Each row below holds a small network's activations on one input, seen along a few directions.
Each table varies a few parts of the input and shows all the possible inputs, shuffled.
A made-up example of a description, with smaller parts first: one of 3 separate values, together with either a single point or one of 9 places along a line or (one of 4 places along a line, together with one of 8 places around a ring).
Shared parts are said once, and a part with two or three values counts as separate values.

Table:
r1: [ 26.1 -12.6   3.2 -12.5  31.7  14.3  -2.3  -0.4 -13.2   4.1 -11.8   3.6
  25.5 -17.0]
r2: [-24.2 -11.2 -11.2 -10.4  -8.5 -10.3  -7.1  -4.3 -10.3  16.8 -24.4  15.5
 -27.9   2.4]
r3: [ -5.1 -10.3   9.9 -25.9 -10.8   2.4   3.5  12.2  19.7 -23.8  38.2 -11.7
 -29.8  -8.9]
r4: [  0.4 -23.8  11.3  -3.2  -3.9  14.6 -10.6  32.0  16.1   2.1  46.9 -12.4
  -1.3  -6.1]
r5: [ 36.7  -9.0  -1.4   3.1  12.4   3.7  -6.3   1.1 -14.9  -2.3   2.0  -9.3
  33.3 -16.6]
r6: [-17.4 -21.0  -2.9  11.8 -22.2  -2.6 -16.8  31.6   2.1  20.1  28.3   8.9
 -14.5  10.0]
r7: [-29.0  -6.8 -22.7  45.6   9.4   0.5  37.3  -7.2  -4.7   7.4   1.0   0.1
  28.5  18.6]
r8: [ 24.2  -3.0   8.6 -30.5   1.6   3.0  13.0   0.6  11.0 -31.6  19.7 -16.5
  -5.8 -16.5]
r9: [-31.9 -21.4   5.1 -14.5  -9.8  -7.3  -4.9  15.5   8.5   6.7   4.6  18.2
 -40.8   3.2]
r10: [ 20.4   7.4 -27.2  11.8 -19.3 -13.5 -13.7 -12.3 -24.3  -8.5 -12.6  -3.4
   8.8  -1.3]
r11: [ 13.6 -14.9  17.4 -36.1  18.6  13.4  11.6   6.1  11.7 -17.5   4.9  -9.1
  -2.2 -19.1]
r12: [  7.6  73.8  34.2   0.1  -4.8  -5.6  -4.4 -29.0  20.7  -0.5 -29.6  -4.6
   8.1  15.5]
r13: [ 17.8  -9.3 -18.4  15.5  -4.3  -6.1 -18.9  -5.5 -23.2  12.4 -16.2   6.0
  22.2  -0.3]
r14: [ 16.0  53.5  41.4  30.7   4.0   4.8 -19.4 -16.8  15.2  21.3 -21.2  -4.0
  30.6  15.0]
r15: [-37.3 -11.8 -18.2  31.3  31.8   7.0  40.2  -8.9  -1.8  12.7 -12.9  14.0
  19.1  18.2]
r16: [ 18.7  -4.1   4.0 -29.4  22.3   2.5   7.0 -10.3 -11.7 -11.9 -20.2  -3.3
  10.1 -19.8]
r17: [ 31.3 -19.5  11.7  -4.5   9.5  13.6  -2.0  17.9   8.7  -7.6  27.8 -16.1
  21.2 -14.8]
r18: [-14.0   0.7 -19.6  -4.4 -26.7 -19.5  -6.1 -11.3 -11.2   2.6  -9.0   8.9
 -31.2   4.5]
r19: [  8.6 -14.8 -13.1   2.0  17.2   1.2 -15.9  -8.1 -20.0  17.5 -30.2  19.5
  12.9  -1.4]
r20: [-15.6 -21.9  18.3 -31.5   6.3  12.8   2.4  17.9  20.6  -9.7  23.2  -3.6
 -26.2 -12.3]
r21: [-22.8  -8.2  -3.9 -10.9 -29.3 -14.1  -3.0  10.7   6.0  -6.2  19.9   9.6
 -43.2   7.5]
r22: [-17.2 -18.4 -12.9   5.8   1.6   0.3 -16.5   6.8 -12.1  33.2 -15.9  22.3
 -12.1   5.0]
r23: [ 29.3   8.2  -5.0 -23.7   4.9  -7.5   8.5 -16.2 -12.3 -26.0  -5.2  -9.7
   6.5 -18.1]
r24: [ -7.1 -14.5 -17.4  21.2 -18.3 -10.2 -20.8   7.9 -13.9  27.0  -1.4   9.4
  -3.7   5.5]
r25: [  6.2  49.3  46.7  15.0  24.9  14.6 -16.0 -19.0  15.7  27.8 -34.4   7.3
  21.8  16.5]
r26: [-45.6  -1.5 -17.8  11.8  19.9  -1.5  49.8 -16.4  -1.1  -2.5 -22.1   6.8
   5.3  16.4]
r27: [  9.2   8.8 -22.2 -13.4 -13.8 -13.8  -3.2 -22.3 -22.0 -10.2 -23.3   4.4
  -3.8  -0.3]
r28: [-25.1 -28.2   3.0   1.2   0.5   3.0 -14.4  26.8   7.0  23.5  13.9  25.0
 -24.9   5.8]
r29: [ -1.0  58.8  45.5  -3.0  15.6   1.8  -7.2 -26.6  20.2  12.3 -43.3   1.3
   8.5  14.0]
r30: [  3.3  -8.0   3.1  -6.4 -18.4   6.7  -5.5  25.9  14.5 -19.0  49.1 -23.1
 -15.0  -5.6]
r31: [-26.5   9.9 -30.8  41.9  -6.5  -6.5  41.7 -13.3  -5.3 -14.1   3.5  -9.0
  15.6  17.0]
r32: [ 38.1   9.6 -11.2  -3.0  -3.5  -1.7   0.0  -3.1 -17.6 -21.7   5.0 -20.1
  20.8 -16.1]
r33: [-14.5  -5.4 -10.7   8.6 -37.2  -9.6 -11.9  24.5   0.6  -1.2  31.0  -1.6
 -28.1  10.2]
r34: [ 18.2  71.4  30.0  25.8 -11.4  -4.2 -14.1 -20.1  17.4   0.8 -19.0 -12.1
  19.9  13.4]
r35: [-35.9  10.3 -25.8  18.3   0.9 -10.1  50.8 -23.4  -1.2 -17.2  -7.3   0.7
   2.3  17.1]
r36: [ 22.0 -24.6  17.0 -17.4  29.8  22.2   1.2  14.3  11.9  -2.6  14.1  -1.0
  12.3 -17.6]
r37: [  1.3  -6.7 -11.9 -14.9   7.5 -10.1  -6.5 -18.7 -18.3   1.5 -38.2  12.7
  -2.6  -4.2]
r38: [ 32.9  -1.3   2.1 -10.3  -6.3   8.1   4.2  14.0   5.8 -27.2  30.2 -27.5
   8.5 -13.6]
r39: [ -7.5 -30.8  17.3 -13.5  17.9  20.7  -8.1  26.7  20.9   5.7  32.9   4.4
 -11.4 -10.9]
r40: [ -4.3   1.5 -25.5  17.9 -33.4 -17.1 -15.8   0.6 -15.1   5.8   1.9  -0.5
 -17.2   5.0]
What is each input in this table made of?
> one of 5 places around a ring, together with either one of 2 separate values or one of 6 places around a ring
Changing only the place on the ring of 5 turns r30 into r4. The same change can be made to r40. Which row results?
> r24
Changing only the place on the ring of 5 turns r8 into r36. The same change can be made to r18. Which row results?
> r22
Which other rows does r2 become when the place on the ring of 6 takes its other values? List them by row number.
> r9, r11, r16, r20, r37
Which other rows does r14 become when the choice among 2 separate values takes its other values? List them by row number.
> r7

Table:
r41: [-40.6 -36.8 -32.5  20.1 -16.5 -14.6   7.0   3.8  -7.6  21.4   8.1  26.8
 -22.7  17.9]
r42: [-16.9 -40.6 -32.5 -11.0 -19.6  -0.5  14.3  22.7  -8.2 -20.3  32.7  -7.4
 -17.9  -3.6]
r43: [-42.4 -16.2  -5.8  12.4  -5.6  -5.3 -12.9  20.4  -1.5  27.2 -14.0  31.6
 -28.6  19.6]
r44: [-16.8  73.6  37.8  33.5  19.9   3.1  25.9 -37.7  26.4   8.3 -38.5  -5.3
  31.9  28.6]
r45: [-25.3 -31.6 -40.0  17.5  -8.6 -12.3  21.8  17.6 -17.0  -9.0  20.3   4.4
 -17.7  -1.1]
r46: [ 18.2  81.2  12.2  26.6 -20.9 -24.0 -26.2 -47.5 -12.3  16.0 -64.7   0.1
  18.2  19.3]
r47: [ 36.4  15.9  24.4 -17.2  13.2  16.2 -20.0   8.6  15.3 -14.9  18.3  -5.4
  -0.7 -13.4]
r48: [ 27.4 -15.7  27.6 -24.3   2.6  21.3 -23.3  24.6  12.7   1.9  30.9 -19.8
   7.8 -19.8]
r49: [  4.7 -45.4  -9.0 -25.4 -10.1   7.0  -1.7  22.6   9.1 -18.8  46.6 -13.7
 -22.5 -19.2]
r50: [ 27.3  42.5  -4.2  14.7  49.1   2.8  21.7 -63.2 -27.8   6.0 -79.6  -4.7
  64.9  -5.8]
r51: [ 27.9 -27.1  22.0 -47.0  -3.5   6.4  -6.6  27.9  10.8 -17.7  40.0  -6.7
 -12.7 -22.7]
What is each input in this table made of?
> either one of 3 separate values or one of 8 places along a line
A walk changes only the place on the line of 8. It starts at r43 and steps to r41. List the rest of the walk in order.
> r45, r42, r49, r51, r48, r47
